Each row below holds a small network's activations on one input, seen along a few directions.
In each table, some parts of the input vary, and every possible input appears once, in random order.
A made-up example of a description, with smaller parts first: one of 5 places around a ring, together with either a single point or one of 11 places around a ring or (one of 2 separate values, together with one of 6 places along a line).
Shared parts are said once, and a part with two or three values counts as separate values.
(in the rows, 128 means zero)

Other details of the inputs vary at random and push rows far along three fixed directions, the same in every table; ignore that.
These rows show it; all are for the same input, with only those details redrawn:
[113 144 138 120 105 131 120 135 138 138 106]
[120  92 145 119 105 116 125 129 144 155  92]
[124  98 122 120  98 159 123 137 146 139  96]
[118 123 136 123 107 129 124 129 136 144 102]
[116 168 115 128 106 163 123 133 127 120 117]
[108 194 141 130 117 112 124 123 118 133 122]
[119  87 147 116 103 117 122 133 149 156  90]
[118 123 136 123 107 129 124 129 136 143 102]

A family of inputs:
row 1: [133 137 114 120 136 159 131 136 133 113 130]
row 2: [133 133 129 121 141 135 128 137 132 125 132]
row 3: [129  79 158 107 127 111 128 140 152 139 106]
row 4: [116 172 151 116 137 114 124 141 128 112 137]
row 5: [126 149 141 120 133 140 120 148 132 117 133]
row 6: [119 132 166 126 131  80 117 131 141 143 128]
row 7: [114 180 136 131 138 110 120 138 128 129 146]
row 8: [159  99  86 158 151 153 156 101  93 124 146]
row 9: [139 126 105 127 138 171 131 139 126 115 134]
row 10: [125 161 144 127 143 113 130 130 117 116 140]
row 11: [120 151 132 127 122 143 114 146 139 118 136]
row 12: [118 155 145 127 132  86 122 127 135 133 141]
row 13: [129 109 106 127 117 162 121 148 144 121 135]
row 14: [129  90 120 119 120 151 117 149 155 134 120]
row 15: [143  87  97 148 134 121 135  85 102 145 110]
row 16: [114 171 133 131 124 108 113 113 112 125 120]
row 17: [119 152 115 129 116 137 130 123 125 138 115]
row 18: [122 136 137 117 117 123 118 142 146 122 131]
row 19: [121 164 136 130 127 129 118 133 135 116 138]
row 20: [131 109 118 116 125 167 132 144 136 106 123]
row 21: [145  56  97 134 132 158 142  97 118 146 116]
row 22: [123  62 124 109  93 141 123 144 161 153  90]
row 23: [139 102 129 151 152  74 151  86 109 153 130]
row 24: [123 150 131 116 138 142 122 153 135 121 135]
row 25: [153 125  94 170 155 124 152  82  91 133 149]
row 26: [133 164 133 133 142 132 132 124 116 113 141]
row 27: [128 147 110 137 123 173 120 142 130 109 141]
row 28: [116 180 141 115 142 114 129 138 130 118 137]
row 29: [108 194 141 130 117 112 125 123 118 133 122]
row 30: [141 129  93 156 146 129 152  74  82 134 148]
row 31: [148 113 135 155 161  88 153  91  88 139 141]
row 32: [140 141 116 125 131 157 131 134 123 107 139]
row 33: [112 159 154 123 129  96 122 131 138 127 131]
row 34: [134 116 105 128 114 184 122 137 145 107 126]
row 35: [114 170 131 129 128 124 126 133 127 110 141]
row 36: [129 139 118 125 132 169 126 152 125 105 138]
row 37: [117  86 166 112 125  55 125 130 155 159 115]
row 38: [131  77 150 106 127 106 124 144 155 142 115]
row 39: [160 108 109 158 154 121 155  95  85 131 146]
row 40: [119 138 108 123 113 135 114 124 125 122 118]
row 41: [150  39 127 149 136 103 144  98 122 150 118]
row 42: [137 135 116 155 138  82 137  76  81 140 127]
row 43: [125  46 140 104 111 146 118 134 155 149  98]
row 44: [156 122  97 158 156 124 161  83  87 124 147]
row 45: [139 153 117 131 137 142 138 123 113 108 143]
row 46: [118 156 128 126 123 138 121 138 135 109 137]
row 47: [139 125 102 128 131 169 131 141 126 111 140]
row 48: [137 124 100 113 116 197 128 152 140  94 129]
row 49: [125 139 170 121 144  82 125 132 130 139 128]
row 50: [116 157 149 111 136  95 129 138 135 125 135]
row 51: [126 132 129 133 127 133 122 134 131 120 137]
row 52: [111 166 124 126 108 142 125 134 124 124 118]
row 53: [121 169 123 135 114 121 133 118 111 133 125]
row 54: [121 166 134 129 129 106 129 125 124 120 143]
row 55: [125 164 117 139 132 124 126 128 121 121 152]
row 56: [120  90 115 115 104 153 109 136 139 123  98]
row 57: [128 108 144 118 134 127 125 147 133 126 126]
row 58: [121 133 162 123 128  76 118 135 139 142 134]
row 59: [152 101  91 160 140 130 152  87 104 129 142]
row 60: [135 141 120 127 133 160 132 130 126 107 132]
row 61: [119 182 140 126 126 111 118 136 130 116 147]
row 62: [135 128  99 133 126 169 126 130 136 115 135]
row 63: [135 111 112 127 114 163 119 147 141 118 134]
row 64: [134  88 133 116 126 158 123 153 145 126 118]
row 65: [124  75 152 120 120 107 117 146 151 144 117]
row 66: [124 137 124 138 129 136 124 137 124 120 141]
row 67: [124  96 179 108 135  67 122 148 142 154 120]
row 68: [103 153 168 103 123  82 114 133 133 143 128]
row 69: [135 105 137 118 140 121 131 132 138 136 122]
row 70: [127 131 101 121 111 181 115 154 152 107 137]
row 71: [162 108 108 159 154 121 156  90  86 130 145]
row 72: [130 114 108 122 121 163 123 138 150 120 124]
row 73: [150 114 126 152 159  86 153  92  95 143 144]
row 74: [105 106 176 107 128  68 120 125 135 157 115]
row 75: [129 133 124 132 123 136 122 141 131 124 141]
What do these inputs look like to the network?
> one of 5 places around a ring, together with either one of 3 separate values or (one of 2 separate values, together with one of 6 places along a line)
Changing only the place on the ring of 5 turns row 64 into row 36. The same change can be made to row 3. Which row results?
> row 20
Which other rows does row 74 become when the choice among 3 separate values takes its other values? List them by row number.
> row 52, row 56
Which other rows does row 7 become when the choice among 2 separate values takes its other values? List them by row number.
> row 24
A walk changes only the place on the ring of 5. It starts at row 31 and steps to row 71. List the rest of the walk in order.
> row 73, row 2, row 49
Which other rows does row 22 become when the choice among 3 separate values takes its other values? List them by row number.
> row 30, row 40

A family of inputs:
row 76: [123 137 116 118 102 185 115 157 150 101 121]
row 77: [122 166 138 114 135 137 129 150 132 115 138]
row 78: [123 172 144 150 151  72 133 107 110 145 153]
row 79: [131 147 141 136 138 104 145 112 115 137 125]
row 80: [115 173 121 109 116 161 111 169 156 103 147]
row 81: [120 172 122 120 139 124 120 137 134 112 152]
row 82: [116  41 182  87 108  84 104 175 190 156 101]
row 83: [128 169 149 130 165  74 143 107 101 132 145]
row 84: [117 177 145 134 145  77 141  93  98 142 127]
row 85: [160  69  97 154 145 164 156 100 106 138 124]
row 86: [113  50 180  77  91 124 102 184 199 148  78]
row 87: [112 170 126 120 116 164 105 163 149 107 141]
row 88: [110  46 190 102 114  28 113 124 163 184  86]
row 89: [152  70  90 147 128 159 149  85 101 133 110]
row 90: [128 143 135 146 129  97 134 111 119 133 134]
row 91: [162  63  96 155 139 155 151 104 105 123 135]
row 92: [157  74  85 149 143 156 143 102 111 117 140]
row 93: [121 148 117 118 116 164 126 144 129 124 117]
row 94: [149  71  77 152 124 153 146  84 112 138 119]
row 95: [134 137 140 127 152 101 135 116 111 124 139]
row 96: [124 141 125 129 123 162 116 147 135 112 135]
row 97: [109 171 123 115 104 166 106 159 138 108 125]
row 98: [123 165 140 116 131 136 124 150 130 110 140]
row 99: [118 133 117 120 110 153 117 129 131 116 116]
row 100: [122 174 147 143 141  77 137 104  92 144 132]
row 101: [123 142 112 104 118 189 108 166 150  87 136]
row 102: [161  67  99 157 142 163 150 100 104 134 126]
row 103: [130 136 133 144 132  89 138 108 124 144 133]
row 104: [118 146 112 127 108 155 114 143 133 120 127]
row 105: [116 169 140 141 134  68 129 110 111 152 137]
What do these inputs look like to the network?
> one of 5 places along a line, together with one of 6 places along a line
Changing only the place on the line of 5 turns row 88 into row 99. The same change can be made to row 90. Which row results?
> row 76
Which other rows does row 104 become when the place on the line of 5 takes its other values? List them by row number.
> row 93, row 97, row 100, row 105
A walk changes only the place on the line of 6. It starts at row 94 and steps to row 105. List the rest of the walk in order.
> row 103, row 78, row 80, row 81
A walk changes only the place on the line of 5. It starts at row 83 and steps to row 95. List the rest of the walk in order.
> row 101, row 92, row 81
